These are the activations of a small neural network, seen along a few directions. Each row is one input.
Each table varies a few parts of the input and shows all the possible inputs, shuffled.
Descriptions start from the smaller parts, as in this example, which fits no table here: values(2) and (point or line(11) or (line(6) and ring(8))).
Shared parts are said once, and a part with two or three values counts as separate values.

Other details of the inputs vary at random and push rows far along three fixed directions, the same in every table; ignore that.
To show where, the next rows are all for the same input, with only those details redrawn:
-.45,-.48,-.03,.13,-.14,.15,-.03,.73,.26,-.13,.34,.48
-.15,.46,-.07,.88,.42,-.50,-.36,.01,.39,.36,.08,.02
.38,.23,-.26,-.08,.22,.31,-.25,-.42,.00,.08,.29,-.04
.40,.24,-.28,-.08,.25,.30,-.26,-.44,.00,.08,.27,-.06
-.11,.25,-.29,.47,.64,-.48,-.01,-.25,.18,-.03,-.42,-.09
-.18,-.16,-.44,-.08,.64,-.26,.34,-.24,-.03,-.45,-.68,-.03
-.10,.09,-.33,.22,.57,-.31,.09,-.23,.09,-.16,-.41,-.05
.19,-.29,-.30,-.50,.06,.54,.04,-.13,-.10,-.28,.20,.15

Table:
R1: .53,.02,.19,.00,-.65,.34,-.26,.05,.01,.37,.82,-.12
R2: .33,.33,.38,-.02,-.25,.30,-.32,-.15,-.27,.26,.54,.06
R3: .63,.35,-.03,.10,-.26,.21,-.26,-.44,.16,.32,.25,-.40
R4: -.46,-.26,.04,.25,-.21,.06,-.18,.71,.40,-.02,.44,.35
R5: .14,-.18,-.03,-.80,-.05,.69,.09,-.29,-.19,-.31,.08,.02
R6: -.28,-.39,.40,.03,-.57,.01,.06,.78,.28,-.04,.08,.27
R7: -.26,.63,.57,.80,-.08,-.55,-.30,.26,.17,.41,.20,.02
R8: -.54,-.42,.03,.11,-.10,-.02,.05,.76,.12,-.16,.36,.34
R9: .24,.38,.15,.04,.01,.35,-.43,-.34,.06,.28,.42,-.06
R10: -.26,-.34,-.40,-.28,.43,-.08,.34,-.04,-.02,-.56,-.53,.05
R11: -.17,.45,.32,.85,.19,-.48,-.22,.09,.19,.32,-.21,.08
R12: -.31,-.11,-.05,-.28,.47,-.24,.40,-.24,-.30,-.41,-.64,-.11
R13: .31,.24,.36,-.23,-.32,.36,-.22,-.13,-.29,.11,.47,.02
R14: .53,-.01,-.22,-.49,-.17,.31,.20,-.51,-.05,-.17,-.18,-.42
R15: -.26,.22,-.68,.00,.46,-.50,.09,-.39,-.11,.29,-.66,-.22
R16: -.44,-.61,.04,-.24,.07,.19,.33,.33,-.07,-.39,-.28,.35
R17: .08,.49,.34,.62,.12,-.85,-.08,-.16,.08,.28,-.39,-.31
R18: -.20,-.65,.03,-.22,-.40,-.14,.48,.46,.01,-.39,-.20,-.04
R19: .60,.11,-.13,-.46,-.18,.12,.20,-.55,-.19,-.10,-.03,-.51
R20: .25,.19,.31,-.01,-.22,.57,-.45,-.05,-.16,.43,.91,.18
R21: -.15,-.19,.57,.44,-.55,-.30,-.11,.71,.18,.25,.32,.23
R22: -.01,-.51,.13,-.29,-.10,-.26,.51,.13,-.28,-.40,-.57,.05
R23: .11,.23,.27,-.27,-.15,.44,-.25,-.12,-.12,.18,.61,.00
R24: .33,.16,.06,-.40,.00,.35,.02,-.41,-.26,-.20,-.19,-.11
R25: -.36,-.53,.15,-.30,-.15,.17,.37,.43,-.15,-.51,-.38,.32
R26: -.24,-.75,.10,-.05,-.46,-.09,.44,.65,.01,-.27,-.03,.17
R27: -.51,-.52,.15,-.12,-.11,.21,.16,.49,.05,-.27,-.03,.38
R28: -.11,-.13,.09,-.15,.29,-.26,.45,-.16,-.43,-.40,-.67,.03
R29: -.09,.17,.27,.96,-.41,-.29,-.32,.49,.56,.57,.39,-.02
R30: .38,.23,-.26,-.08,.22,.31,-.25,-.42,.00,.08,.29,-.04
R31: .27,-.15,-.07,-.81,.15,.58,.16,-.53,-.54,-.29,.02,-.05
R32: -.70,-.41,-.35,-.34,-.33,.03,.15,.66,.09,.13,.08,.27
R33: -.22,.16,-.71,.03,.50,-.50,.12,-.40,-.16,.31,-.67,-.15
R34: .23,-.11,-.24,-.41,.16,.38,.02,-.20,-.27,-.15,.28,.01
R35: -.13,.54,-.18,.54,.50,-.51,-.16,-.22,.36,.09,-.22,-.22
R36: -.15,.41,-.20,.34,.60,-.57,.01,-.28,.03,-.03,-.31,-.29
R37: .55,.21,.10,-.12,-.08,.14,-.10,-.40,-.07,.13,-.11,-.20
R38: .24,.44,-.38,-.17,-.28,.37,-.57,-.26,-.01,.80,.68,-.11
R39: .10,.40,.27,.82,.13,-.61,-.20,-.01,.26,.41,-.29,-.10
R40: .41,-.08,.11,-.42,-.25,.30,.04,-.18,-.11,-.09,-.13,-.11
R41: -.21,-.62,.08,.15,-.50,.07,.23,.67,.23,-.07,.05,.21
R42: .24,.11,.17,-.45,-.24,.52,-.05,-.15,-.15,-.14,.14,.02
R43: .03,.15,.13,.02,.20,-.71,.37,-.29,-.11,-.22,-.82,-.37
R44: -.47,.00,.13,.34,-.06,-.20,-.12,.62,.28,.08,.44,.16
What is each input in this table made of?
Answer: line(4) and (point or (values(2) and line(5)))
Changing only the line(4) part turns R41 into R29. The same change can be made to R16. Which row results?
Answer: R27
Which other rows does R36 become when the line(5) part takes its other values? List them by row number.
Answer: R12, R13, R17, R18
Which other rows does R20 become when the line(5) part takes its other values? List them by row number.
Answer: R22, R26, R28, R34
Which other rows does R10 become when the values(2) part takes its other values? List them by row number.
Answer: R8
Which other rows does R36 become when the values(2) part takes its other values? List them by row number.
Answer: R4

Table:
R45: .10,.09,-.15,.10,.25,-.35,.19,-.31,-.03,-.05,-.53,-.25
R46: -.45,-.56,-.31,-.22,.08,.09,.28,.41,.09,-.39,-.19,.25
R47: -.26,-.01,.13,.26,.00,-.30,.07,.25,.07,-.01,-.10,.03
R48: -.39,-.03,-.20,.24,.18,-.21,-.03,.23,.15,.08,-.01,.15
R49: .16,.24,.23,.25,-.07,.16,-.35,.01,.07,.27,.45,.11
R50: .53,.28,-.09,-.04,.00,.14,-.14,-.49,-.01,.17,.05,-.27
R51: -.01,.21,-.14,.05,-.05,.20,-.34,-.01,.08,.38,.49,.08
R52: -.40,-.48,-.29,-.25,.06,.12,.22,.35,.02,-.29,-.06,.25
R53: .17,-.25,.00,-.73,-.20,.55,.13,-.13,-.33,-.25,.13,.05
R54: -.21,-.24,.25,.18,-.22,.16,-.10,.51,.17,-.03,.30,.34
R55: -.16,.13,.00,.44,.15,-.54,.09,.01,.12,.13,-.43,-.12
R56: -.33,-.12,.14,.29,.07,-.26,.10,.31,.18,-.15,-.17,.10
R57: .10,.37,.04,.38,.02,-.32,-.16,-.18,.09,.38,-.12,-.20
R58: .25,.19,.09,-.18,-.01,.29,-.17,-.25,-.17,.12,.18,.01
R59: -.01,-.28,-.20,-.29,.18,-.16,.44,-.13,-.08,-.47,-.62,-.13
R60: -.27,-.20,.24,.01,-.36,.06,-.01,.51,.05,.05,.28,.20
R61: .00,-.10,.29,.03,-.39,.36,-.25,.36,.09,.14,.68,.23
R62: .29,-.28,-.07,-.75,-.32,.50,.14,-.12,-.30,-.18,.12,-.01
R63: .04,.09,.12,.26,-.14,-.14,-.12,.14,.14,.18,.18,-.02
R64: .33,.23,-.18,-.21,.36,-.11,.17,-.64,-.22,-.18,-.41,-.36
R65: .41,.11,-.05,-.43,.10,.41,-.04,-.49,-.31,-.09,.04,-.06
R66: -.15,-.07,.02,-.06,.16,-.14,.18,-.03,-.10,-.21,-.28,-.01
R67: -.11,.18,.05,.41,.22,-.43,.05,-.02,.17,-.02,-.28,-.14
R68: .37,.50,.09,.28,-.06,-.08,-.35,-.30,.05,.42,.30,-.21
Changing only one part turns R45 into R50. The same change can be made to R52. Which row results?
Answer: R46
What is each input in this table made of?
Answer: line(4) and (point or line(5))
List by row number the other rows that have the line(4) part in common with R62.
Answer: R51, R53, R57, R58, R60
Which other rows does R58 become when the line(4) part takes its other values? List them by row number.
Answer: R49, R54, R65
